Each row below holds a small network's activations on one input, seen along a few directions.
In each table, some parts of the input vary, and every possible input appears once, in random order.
Descriptions start from the smaller parts, as in this example, which fits no table here: one of 4 places along a line, together with either a single point or one of 11 places around a ring or (one of 3 separate values, together with one of 5 places around a ring).
Shared parts are said once, and a part with two or three values counts as separate values.
In the rows, zero is written as 128.

A family of inputs:
r1: [141 137 123 110 111 114 115 124 121 143  99 143 125 137 124 141]
r2: [147 103 133 118 138 135 148 124 112 130 133 148 114 134 101 139]
r3: [153 141 122 108 109 118 116 120 114 138 104 133 110 141 111 132]
r4: [145 101 120 123 151 137 130 106 112 131 142 139 134 146 118 108]
r5: [129 149 126 136 111 124 111 127 128 149 111 126 139 108 146 106]
r6: [150 137 111 106 126 127 105 106  97 130 118 127 123 150 118 121]
r7: [152 133 113 123 126 123 100  96 108 134 120 127 122 157 124 105]
r8: [129 147 127 116 113 120 116 122 126 145 104 142 128 109 142 122]
r9: [120 113 134 130 135 132 152 130 142 146 125 153 138 113 131 132]
r10: [114 101 123 139 150 143 145 104 123 135 149 132 135 135 127  99]
r11: [ 92 191 150 142 101 108 119 206 186  47 140  58 115 114 150 223]
r12: [122 112 135 141 135 137 142 134 137 144 137 138 147 100 137 109]
r13: [131  98 135 119 136 136 154 138 126 137 131 163 130 129 119 141]
r14: [ 83 161 157 145 121 120 141 212 195  41 165  67 122 107 139 228]
r15: [146 103 124 113 149 138 132 115 113 129 137 134 123 149 105 121]
r16: [112 104 131 153 143 138 145 124 129 138 144 133 139 114 135  92]
r17: [119 139 123 149 120 124 115 117 120 145 119 121 132 121 143  90]
r18: [120 135 116 135 128 130 116  97 114 142 124 120 128 140 135  96]
Question: What do these inputs look like to the network?
Answer: one of 2 separate values, together with either a single point or one of 8 places around a ring
Question: Changing only the choice among 2 separate values turns r1 into r13. The same change can be made to r8. Which row results?
Answer: r9

A family of inputs:
r19: [142 128 134 116 103 136 138  95 117 185  80 175 110 107 141  94]
r20: [119 126 117 153 123 104 113  94 136 180 111 169 156 126 161  79]
r21: [ 94 175 127 150 131 144 102 148 132  84 154  64 139  88 164 118]
r22: [ 78  28 174 162 185 166 237 191 200 109 202 150 162  79 116 164]
r23: [117 177 145 121  75 118 123 165 146 133  74 116 106 101 142 171]
r24: [ 98 173 125 159  96  92  99 154 166 124 107 112 155 120 169 155]
r25: [115 118 118 145 151 152 112  97 102 147 147 111 147  96 144  40]
r26: [153 167 131  77 109 111 130 169 111  94 123 118 102 111  92 194]
r27: [157  81 103  95 157 131 116  93  96 148 125 161 150 186 103 118]
r28: [153  88 123 156 143 146 125  85  96 150 140 130 109 182 108  74]
r29: [116 157 134 150 130 126 121 128 132  77 155  81  80 168 123 148]
r30: [118 143 115  86 141 107 109 143 128  76 140 112 124 170 114 191]
r31: [205 102 118  94 119 130 139 102 101 158 106 165 124 131  86 117]
Question: What do these inputs look like to the network?
Answer: either a single point or (one of 2 separate values, together with one of 6 places around a ring)
Question: Change only the choice among 2 separate values in r20. List by row number the other rows that result.
Answer: r24

A family of inputs:
r32: [102  89 163 214 145 167 175 136 185 123 179  96 136  62 156  65]
r33: [164 157 109 111  78 106  97  60 118 213  33 188 125 112 158  75]
r34: [133  41 146 131 199 177 201 142 148  97 218 133 153  96 100 114]
r35: [ 78 219 129 176  91  67  74 159 198  57 130  65 120 145 184 191]
r36: [205  92 104  75 113 101 129  85  89 198  78 218 140 160  88 121]
r37: [108 101 174 109 126 138 216 192 183 102 133 159  98  92 105 229]
r38: [ 85  98 112 181 160 146 112  53 107 188 125 146 144 151 166  19]
r39: [161 230 106 106  81 130  53 107  58 112  87  63  82 116 131 101]
r40: [203 146 119  88 105 133  99 115  69  98 109  85  61 178  61 144]
r41: [118  49  98 111 206 142 131  83  59 168 180 182 172 186 102  63]
r42: [ 68 162 159 144  97 123 156 215 169 133 105 118 150  41 153 181]
r43: [110 152 117  91 136 105  93 189 153  46 158  82 155 198 131 233]
Question: What do these inputs look like to the network?
Answer: one of 2 separate values, together with one of 6 places around a ring
Question: Changing only the choice among 2 separate values turns r40 into r39. The same change can be made to r34. Which row results?
Answer: r32
